A small network was trained on invented records. Each row is its activation on one of them, seen along a few directions.
Each row is followed by the record's values for the fields REGO, NETI, VINOS, FUMA.
A field that a record lacks is written missing.
The largest differences between rows may come from other fields.
Strong random noise was added to every row along 9 fixed directions; ignore it. To show where, here is one row again and again, with new noise each time:
[ 120  490 -334  -14  269  584  198 -120  -94  106  184 -511 -138  111
  -18 -639 -546  167   74  -16 -184]
[-255   91  443 -118 -106 -537   49 -125  141   34  -21  -69  300 -389
  152  204  128  273   81  416  506]
[-204  224 -101  -95  187  194  230  -86 -249 -404 -217 -186  416 -305
  -20 -185   49   72 -162   63  110]
[-244  -36  251 -335   88 -282 -132 -300 -100 -393  125 -164  229   99
 -489  777 -110  588 -144 -666   70]
[ -15 -333 -401 -373  -77 -278 -263   54  331   87 -430  116 -409   91
  247 -835  150  -61 -174  161  262]
[-117  -23  -17  115  319 -258   96 -135 -183  109  -77 -152  116    0
 -257  129   65  303  -58   33  -75]
[-100  -35  108  225  255 -418 -223   -1  -65   61  143   16  135   88
 -139  -73  198  387 -367  577  190]
[ -62  240 -214  171 -167  510    6  191  -26  295 -261  139 -310  122
  100 -291  124   41 -135 -286  143]
[  14  228  319  309 -259  -17 -432  126  235  534  439  147 -381  362
  -15  127  -18  510 -208  158  326]
[ 164  128  233 -333 -429   97 -226  -91  408 -126  290 -288 -311 -105
   93  -38 -356  110  116 -226 -104]
[ -38   50 -355   38   -2  678  289 -323 -166  236  -66  -62  120 -172
 -175  -92 -255   61  282 -233 -381]

[ 173  208 -358   55  116  333  477   82  -63   88 -289 -272  -80 -290
  295 -579 -152 -507  331   89 -339] => (REGO dop; NETI zabaf; VINOS vosi; FUMA missing)
[ -70   33  275  519 -675  683 -445  344  224  546  183  703 -242  230
  238  -97  223   26 -367  247  465] => (REGO dop; NETI tevuf; VINOS vosi; FUMA missing)
[ 392 -210  176   45  -69 -354  -87  319   73 -558  -84 -239 -260 -264
   92   85  143 -621  -64   13 -645] => (REGO dop; NETI fel; VINOS goz; FUMA missing)
[ -19  -72 -310 -227  332 -620  -22  -10   91  195 -179  -88 -340  421
 -124  -81  126  258   79 -340   84] => (REGO dop; NETI zabaf; VINOS missing; FUMA zuve)
[ 129   65   42  124   93   58 -510  282  -12 -272  270 -102 -271  233
   76 -400 -247  -16 -587  438  160] => (REGO zet; NETI fel; VINOS missing; FUMA missing)
[-186 -250 -459 -156  142 -106  191 -574 -200  367   12  234  365 -329
 -143  340 -242  133  600  278  -54] => (REGO dop; NETI zabaf; VINOS missing; FUMA kene)
[ -24  -64 -278  317   71  202  144  -77 -216  344  -76  255  220 -334
  117 -117  119 -187  174  652  -90] => (REGO zet; NETI fel; VINOS missing; FUMA tukud)
[ 251 -394 -158  305  252 -148 -269  118   68   75  133    1 -153  224
  -76 -647   71 -118 -400  672 -383] => (REGO dop; NETI tevuf; VINOS vosi; FUMA missing)
[-178 -240    7 -258   68 -239  159  112  -49 -346 -541   25  154 -170
  139 -111  235 -338  -49 -162  215] => (REGO dop; NETI zatok; VINOS goz; FUMA missing)
[-173 -434 -359  138   89   21  388 -250 -170  577 -377  520  267   36
 -166  358  375 -102  477 -236 -186] => (REGO dop; NETI zatok; VINOS missing; FUMA zuve)
[ -15 -252  143  -92 -146 -404 -418   57  314  495   87  216 -541  548
   -5  105  -92  280  -91 -185  426] => (REGO zet; NETI fel; VINOS missing; FUMA missing)
[-146  -24 -655 -384  228 -126 -119  -33 -185 -277 -322  146  -51   33
   49 -248   -2   -1 -110  -79  297] => (REGO dop; NETI zabaf; VINOS missing; FUMA kene)
[ 283  357  519   70 -399  436  -19  114  202 -540  464 -438   62 -408
  135  -31 -263 -208  -84  110 -400] => (REGO zet; NETI zabaf; VINOS bet; FUMA missing)
[  55  209    4  346  132 -299   53  348  -49  286 -105  170 -196  293
   85   64  485   -9  -38    4  109] => (REGO dop; NETI tevuf; VINOS missing; FUMA zuve)
[ -12 -214 -429 -187  586 -519   32  -24 -327 -339 -416 -316 -178  100
 -358   99  113   50 -141 -484 -368] => (REGO dop; NETI zabaf; VINOS missing; FUMA tukud)
[-182  461   36    5    0   57   50    3  -26   41  199  127  274  105
   97   89   93  327  -18  100  493] => (REGO dop; NETI zabaf; VINOS missing; FUMA tukud)
[ 288  130  181 -144  -53 -429 -171  -13  347   84  408 -354 -389  145
   16   29 -234  173  175  -10 -212] => (REGO zet; NETI zabaf; VINOS missing; FUMA tukud)
[ 284  698  230  140 -153   -9  -18  522  161 -482  215 -256 -102 -165
  518 -435  228 -330 -155  431   85] => (REGO dop; NETI zabaf; VINOS missing; FUMA zuve)
[-175  636  283    9  120  -24   14 -103  -97  -17  582 -183  373 -116
  179  135 -454  361   88  629  702] => (REGO dop; NETI zabaf; VINOS mig; FUMA missing)
[  80  687  363  355   92  361  570   98 -201   87   47 -642   16 -346
   48  117 -293  -46  237 -156 -242] => (REGO zet; NETI tevuf; VINOS bet; FUMA missing)
[  91   -2 -250 -110  315  -20   51   89 -110 -194 -216 -382 -303  141
 -101 -347 -197 -102  -95 -319 -234] => (REGO dop; NETI zabaf; VINOS goz; FUMA missing)
[ 172  -92  -96  -38 -115  -71 -210   41  247  248  267  246 -258  478
   -2   22   42   29  136 -157  -65] => (REGO dop; NETI zatok; VINOS missing; FUMA zuve)
[ 252  745  375  116  -36    8  361  410   77  -90    0 -568 -321  -90
  316    6   17 -231  191 -338  -93] => (REGO zet; NETI fel; VINOS missing; FUMA zuve)
[  -8   37  340  303 -230 -471 -100  139   85  529   67  220 -191 -254
  217  531  218   -2  231  406  250] => (REGO zet; NETI fel; VINOS missing; FUMA kene)
[-238  102 -119 -196 -152  229  121   15 -227 -348 -428  114   87 -220
  -76  375  200   -3  -33 -697  133] => (REGO zet; NETI zabaf; VINOS missing; FUMA tukud)
[-233 -256 -209 -346  185   64  156 -294  105  203  -88  140  302  286
   29 -517 -175  111  109  114  456] => (REGO dop; NETI zatok; VINOS bet; FUMA missing)
[ -81  265  269 -215   29 -191  -41 -123  -30  -97  171 -381 -110  -60
  -64  358 -454  315   43 -233  262] => (REGO zet; NETI fel; VINOS missing; FUMA missing)
[-110 -396  279 -247 -542  -76 -343 -123  416  512  -11  301 -469  242
  -47  447 -183  207  158 -585  287] => (REGO zet; NETI fel; VINOS bet; FUMA missing)
[-191  -82 -179  117  218  -65  142 -109 -205  399 -185  106  -88  263
 -326  420   30  275  125 -531   -1] => (REGO dop; NETI zabaf; VINOS goz; FUMA missing)
[ -29  280  318  373  440  115  -19  -39 -338   23  435 -379  161  186
 -320  197 -452  388 -312  253   27] => (REGO zet; NETI fel; VINOS vosi; FUMA missing)
[  -7  195  -17  593  116  688  113    3 -428  104  298  166  353  -76
 -117  147 -199  -71 -122  446 -118] => (REGO zet; NETI fel; VINOS goz; FUMA missing)
[ 215 -501  336 -280 -707 -104 -430 -236  640  173  379  204 -204 -169
   98  155 -141  -45  274  176 -238] => (REGO zet; NETI fel; VINOS missing; FUMA tukud)
[  91  554  374  190 -225  807  127  -33  -32    4  600 -194  126  161
 -158  483 -403  183  169 -528 -224] => (REGO dop; NETI zatok; VINOS missing; FUMA tukud)
[ -87  400  249   19 -180  481 -220  -59   85  -53  556   66  256  228
   27 -134 -180  412 -219  229  434] => (REGO dop; NETI tevuf; VINOS missing; FUMA tukud)
[ -92  331 -429  573  380  410  234  -18 -519  279   64  297  345  142
 -214   43  253  213  -78  291  -75] => (REGO zet; NETI tevuf; VINOS missing; FUMA zuve)
[ 146  210  339  173  -82 -533  104  102  234  397  136 -230 -241 -163
  209  171   64   18  337  249  -43] => (REGO dop; NETI zabaf; VINOS missing; FUMA tukud)
[  28  342  113  296  370 -360  266  286  -89  260 -263 -426 -225  -21
  153 -396  171   20  -64  260  104] => (REGO zet; NETI zabaf; VINOS missing; FUMA tukud)

Here are new rows. What are their fields?
[ -81 -170  -26  333  786 -218 -102 -188 -418 -215  499  -40  623  458
 -578  116  -33  466 -532  515 -142] => (REGO dop; NETI zatok; VINOS vosi; FUMA missing)
[  -9  585  155   -6 -404  427  -64  233  158 -234  147   23   25 -166
  363 -222  105   12 -170   92  363] => (REGO zet; NETI zabaf; VINOS missing; FUMA tukud)
[ -10  237  262  475 -357  114  -99  342 -140 -118  -86  199   29 -564
  215  307  436 -201 -216  379   11] => (REGO zet; NETI zabaf; VINOS missing; FUMA tukud)
[ 183  204   98 -174  158 -217  318  156  223  -42  -92 -528 -193  -23
  325 -534 -198 -315  204   31  -32] => (REGO dop; NETI zatok; VINOS bet; FUMA missing)
[ 102 -116  -32 -130   45  126 -158 -331   14 -291  657  100  431  182
 -261  286 -246  156  106  131 -292] => (REGO dop; NETI zatok; VINOS missing; FUMA zuve)
[  -9  290  142  -62 -271  425  147 -101  264  358  274   30  130    5
  298 -314 -237   20  352  232  283] => (REGO dop; NETI zatok; VINOS missing; FUMA tukud)
[ -44   27 -312   87 -262  390  -18  -59   22  140  -47  378   45  -88
   39 -147  244   42   31   60   -3] => (REGO zet; NETI zabaf; VINOS missing; FUMA zuve)
[ 194  147  273 -206  146 -579  -21  267  171 -364   61 -346 -240  284
   46   80  124  -70  -44 -360  -35] => (REGO dop; NETI zatok; VINOS missing; FUMA zuve)
[ 151  151 -157  348   20  409  217  185 -203  309 -264 -254 -415 -250
  120 -154 -210 -380  167  -96 -378] => (REGO zet; NETI fel; VINOS missing; FUMA missing)
[ -22  109 -396 -330  130  479  -70 -281  -55 -182  196  -66  122  268
 -148 -363 -394  250  -38 -158   22] => (REGO zet; NETI tevuf; VINOS missing; FUMA tukud)
[ -40 -448  173 -353 -371  201  -10 -239  117 -475  -78  124  275 -185
 -234  496   96 -150  114 -684 -413] => (REGO dop; NETI zatok; VINOS missing; FUMA tukud)
[ 217 -338  271 -111 -448 -563   51 -206  425  363   38   -8 -201 -501
  164  365   38 -190  646  191 -390] => (REGO zet; NETI tevuf; VINOS missing; FUMA tukud)
[ 210  -40  365  -58  -92 -370 -378  548   93 -809 -197 -206 -382  132
  -39  130  457 -204 -667 -501 -225] => (REGO zet; NETI fel; VINOS missing; FUMA tukud)
[  58  438   41 -132  -28 -119  169  347  254  208 -136 -153 -297   96
  601 -609  -88 -292  202  202  559] => (REGO dop; NETI zatok; VINOS goz; FUMA missing)
[ 259  235 -201  325  308  158  -51   49 -296  165  299 -298 -355  170
 -248  272 -319   55   48 -169 -540] => (REGO zet; NETI fel; VINOS missing; FUMA kene)
[  43   -7  168    5  248 -384  303  -30  185  295  -10 -330   95 -136
  296 -568 -154 -163  250  692  151] => (REGO dop; NETI zatok; VINOS bet; FUMA missing)
[-103 -302 -276 -202  -72  192  373 -294   79  339 -291  211  260 -199
  127 -200  -26 -263  546   17  -66] => (REGO dop; NETI zatok; VINOS missing; FUMA tukud)
[  16 -386   40   49 -187  -79 -428   41  125 -319   94  373  272 -193
   89 -282  357 -103 -444  795   27] => (REGO zet; NETI fel; VINOS missing; FUMA tukud)
